Each row below holds a small network's activations on one input, seen along a few directions.
Each table varies a few parts of the input and shows all the possible inputs, shuffled.
A made-up example of a description, with smaller parts first: values(3) and (point or line(9) or (line(4) and ring(5))).
Shared parts are said once, and a part with two or three values counts as separate values.

Other details of the inputs shift rows strongly along two fixed directions, in all tables alike. That doesn't count.

A family of inputs:
r1: [  8 -27   3  17   8 -20  -3  13  16 -21  -8  -9]
r2: [  3 -22   7  23  13 -16  -2  -2  10 -18 -13 -27]
r3: [  6  36  24   3  14 -18 -14   7  -5  -1  13  -7]
r4: [  8  22  30 -11   3 -20 -15  16 -16  -4   8  -3]
r5: [ -1  21  13 -19  -2  -7  -8   0  -7   2  16   7]
r6: [-4 11 14 -3  7 -2 -9 -9 -1 -4 13 -6]
r7: [ 0 -6 -5  8 -4 -4  1  5 -2 -2 -2  3]
r8: [ -9  33  -6 -24 -16  15  -4  -3 -17  28  14  17]
r9: [  3   9   7  -8   7 -10  -6   4   1   3  14   3]
r10: [ 14 -26   3  19   9 -24  -1   6  11 -11 -10 -16]
r11: [  8 -13   3  26  26 -13   3   5  21 -19 -11 -16]
r12: [-16   1 -21 -12 -24  35  14 -11  -5  12  -5  21]
r13: [  8 -27   4  12  12 -21   4   5  16 -22 -10 -14]
r14: [-2 -8  1  2  1  0  7  2 -1 -8 -2  4]
r15: [-1 -6 -6  0  8 -1  2  6  2 -1 -1  3]
r16: [-10   0 -14  -4 -18  19  12  -3  -9   8 -10   9]
r17: [  2  -7   6   3  -6   3   2   7  -6  -4 -12  -1]
r18: [ -1  -4 -11  -6 -15  19   3  -6   0  20  -9   6]
r19: [ -7  -2   0   6   2   1  -2 -11   1  -3  -1 -10]
r20: [  6  28  22  -3  12 -11 -21   6  -4  -8  28 -13]
r21: [ 1  9  8 -6  5 -9 -7  8 -3  0 12  6]
r22: [ -8  -4 -14  -2 -13  19   6  -3   0   8   0  15]
r23: [ 8  9 17 -9 -1 -8 -6  2 -8  4  2 -3]
r24: [-13  31   0 -28 -17  18  -2  -4 -15  15  15  22]
r25: [-15 -26 -38  -1 -22  41  26 -21   9  10 -22  15]
r26: [  9 -24   4  15   6 -24   2   9  10 -19 -16 -18]
r27: [ -6   0 -13  -5 -15  16  11 -10  -8  10  -9   9]
r28: [ 2  8  9 -3  7 -7 -4  7 -6 -1 14  8]
r29: [-10  30  -5 -22  -3  21   1  -2 -21  23  19  25]
r30: [  8 -14   7  27  15 -14  -1   4  26 -22 -10 -15]
r31: [ 4  7 12 -7  2 -9 -3 -2 -6 -6 11  6]
r32: [ -7  -2 -15  -5 -15  15  10 -12  -6   7  -6  11]
r33: [ -6  32   1 -26 -17  19  -8   0 -16  30  10  16]
r34: [  0 -10 -12  -1   5   6   7  -6   5   8   0   4]
r35: [ 2 -7 -3  0 -1 -4 -3  2 10 -1  2  2]
r36: [  7 -24   0  20   7 -24  -3  13  12 -18 -11 -12]
r37: [  0   4  -5  10  -1   7  -5   1   2  -2   0 -18]
r38: [ 4 -7  3  6 -5  3 -2 10 -3  2 -9  1]
r39: [-11   4 -20  -1  -8  32   4 -10   6   9   4  -3]
r40: [ -7  -2 -15  -7 -16  13  10 -13  -1  11  -5   7]
r41: [ -1  12   9  -6  -3 -13  -5   6  -9  -5   5   2]
r42: [  7 -25   5  20   6 -22   4   9   6 -24 -13 -12]
r43: [ 12 -29   3  19  15 -19   2   5  13 -18  -5  -8]
r44: [-13 -23 -38  -1 -24  38  18 -19  16  19 -15  15]
r45: [  1 -46 -22  27  -5  -2  11   8  20 -13 -32 -13]
r46: [-15  34 -16 -26 -24  31   2 -15 -21  35  16  30]
r47: [ -5 -25 -27   5   0  15  13  -4  14   3 -15   2]
r48: [ 7 -8  2  4 -3  2 -2  3 -2  5 -7  0]
r49: [  5  33  25   0  20 -16 -12   4   1  -4  20  -2]
r50: [ -8 -27 -32   3 -13  27  17 -15  16  13 -14   9]
r51: [  3  -5   4  -3  -6  -1   0   4   2  -1 -12  -6]
r52: [  5  18  12   0   1   5 -15   7  -5   1   8 -16]
r53: [ -9  -2 -17 -12  -4  17  12  -8   1   8  -5   8]
r54: [  3  -5   2   3  -6   0  -5  11   0   3 -10  -1]
r55: [  3  11   9   0   0 -10  -6  10 -12   2   7   3]
r56: [  9  19  23 -14  20 -22  -7   2 -12  -3  21   0]
r57: [ 3 -6  0  0 -4 -6  4 -3 -1  0 -6 -4]
r58: [  5  35  23   3  14 -19 -14   5  -3  -3  16  -4]
r59: [  6  28  18  -4  23 -10 -16   7  -8  -6  27 -14]
r60: [ 11  20  22  -4  10 -24 -13   9 -16   1  18   1]
r61: [ 11 -28   6  13  13 -22   5   0  15 -20  -7 -13]
r62: [  4   7   9  -8  13  -8   1  -1 -10  -4   9   5]
r63: [ -5  -4 -19  -5  -1  20  10  -9  -3  13   0  14]
r64: [-14  30  -1 -28 -12  18   1  -5 -16  17  16  22]
r65: [ 6  7  9 -4  4 -9 -7  1 -4  0 14  8]
r66: [  4  24  33  -6  12 -13 -19   1 -13   0  12 -14]
r67: [-11 -25 -17  12   0  19  11 -17  16  -4 -14  -9]
r68: [-1 -5 -3 -1 -5 -8  2  0  3 -5 -5 -3]
r69: [ -9 -24 -24   8 -18  15  15  -1   7  -2 -27  -1]
r70: [ -1 -27 -20  13  -7   0   7  -1  16  -3 -17  -5]
r71: [  0  19   5   2   3  -1 -12   2  -3  -3  15 -14]
r72: [  5   9   7  -4   2 -14  -7   0  -4   6  12   2]
r73: [  3   7   6  12   2   6  -3   3   9   2 -12  -8]
r74: [-11  -2 -16 -10  -5  19  12  -4  -3   6  -6  11]
r75: [ 14 -27  12  17   7 -17   1   7   6 -19 -19 -15]
r76: [  9  19  26 -13   9 -24 -12   1  -8  -5  22   1]
r77: [ -6  -4   1   3  16   4   2 -10   2  -4   1  -9]
r78: [ -6 -13 -13   1   1  12  14  -2  -1  -3  -9   6]
Each input here is: line(6) and (values(3) or (values(2) and ring(5))).
Q: Changing only the line(6) part turns r61 into r23. The same change can be made to r21. Which row results?
A: r54
Q: Which other rows agree with r53 in the line(6) part? List them by row number.
A: r11, r15, r29, r34, r47, r56, r59, r62, r63, r74, r77, r78
Q: Which other rows does r31 become when the ring(5) part takes its other values? List them by row number.
A: r5, r12, r24, r76
Q: Which other rows does r48 become when the values(2) part takes its other values? List them by row number.
A: r75
Q: Which other rows does r20 become when the values(3) part takes its other values? List them by row number.
A: r6, r30
Q: Which other rows does r19 become when the values(3) part takes its other values? List them by row number.
A: r58, r71
Q: Which other rows does r70 become when the values(2) part takes its other values? List them by row number.
A: r68

A family of inputs:
r79: [ -2  26   5 -20  -2   1  -3   4 -15  13  16  19]
r80: [ -1 -13  -6  -1  -4   2   6  -7   2  -2  -5   1]
r81: [ -7   6 -10  -6 -18  12   4  -5  -6  14  -6   6]
r82: [ -6 -28 -21   6 -18  22  12  -3   7   2 -27  -5]
r83: [ -4  -5  -8  11  -2  11   1  -7  15  -4  -8 -10]
r84: [ 1  7  2 -9 -2 -4 -3  3 -5  6 10 10]
r85: [ -7 -20 -22  13  -5  24  12 -14  20   4 -18  -9]
r86: [ -6  34   5 -10   4  11  -7  -2 -13   9  22   4]
r87: [  7  11  23  -7  10 -22  -8   4 -10  -7  14   0]
r88: [-7 17  2 -1  0  8 -6 -1 -1  1  8 -4]
r89: [ -8  12 -11  -4   2  23   1 -12   0  15   5   2]
r90: [ -2 -27 -23  14 -19  20  11   1  10   7 -29   3]
r91: [ -2  25   7 -19  -4   0  -5   4 -15  13  19  18]
r92: [  4   5  13  -4   9 -14  -1   5  -8  -7   3   4]
r93: [ 19  -2  39   8  28 -50 -12  17  -4 -28  10 -14]
r94: [ 20 -49   7  30  20 -41  -2  14  24 -34 -14 -24]
Q: Describe the family of inputs behind these rows.
A: values(3) or ring(5) or (values(2) and line(4))
Q: A walk changes only the line(4) part. It starts at r79 and steps to r91. List the rest of the walk in order.
A: r84, r94

A family of inputs:
r95: [ -3 -14 -10  15  -4   7   6  -4  15  -8 -15  -9]
r96: [ -6  23   0 -12  -1  14  -5  -6  -8  16  10   6]
r97: [ -4 -15 -10  13  -3   8   5  -3  14  -5 -13 -11]
r98: [  0 -22 -13  15  -2  10   4  -3  12  -5 -12 -14]
r99: [ -7  23   1 -10  -3  14  -2  -6  -5  15   8   7]
r100: [  0 -20 -11   8  -5   4   7   7   6  -7 -14  -1]
r101: [ -6 -17 -13   9   3   8   9  -7  12 -10  -6  -6]
r102: [ -4  17  -5 -14  -8   5  -1   0  -9  16  11  17]
r103: [ -1 -20  -7   8  -6   3   8   1   1  -6 -16  -1]
r104: [ 17 -15  25  15  21 -38  -6  16  -1 -23  -3 -13]
r105: [ -8  22  -2 -14   3  14   1  -9  -8  10  16  12]
r106: [ -2  20  -1 -10  -2  15  -4  -5  -9  17  12   4]
r107: [ -6  28   1 -10  -5  13  -3  -7  -6  14   8  10]
r108: [ 19  13  37   0  24 -43 -17  24 -10 -18  16  -7]
r109: [  1 -23  -9   5  -8   0   5  -2  10  -4 -11   1]
r110: [ -3 -17 -12  12  -1   9   3  -4  12  -5 -13 -12]
r111: [  0 -23  -9   4  -7  -1   9  -3   5  -7 -16  -4]
r112: [ -5  19  -3 -15 -10   4  -4   1 -11  12  13  14]
r113: [ 20   9  39  -3  23 -49 -15  15 -11 -17  15 -10]
r114: [ -2  14   2 -18  -8   5  -1  -4  -9  16  10  17]
Q: Describe the family of inputs behind these rows.
A: values(2) and (point or line(4) or ring(5))
Q: Changing only the values(2) part turns r113 into r111. The same change can be made to r102. Which row results?
A: r112
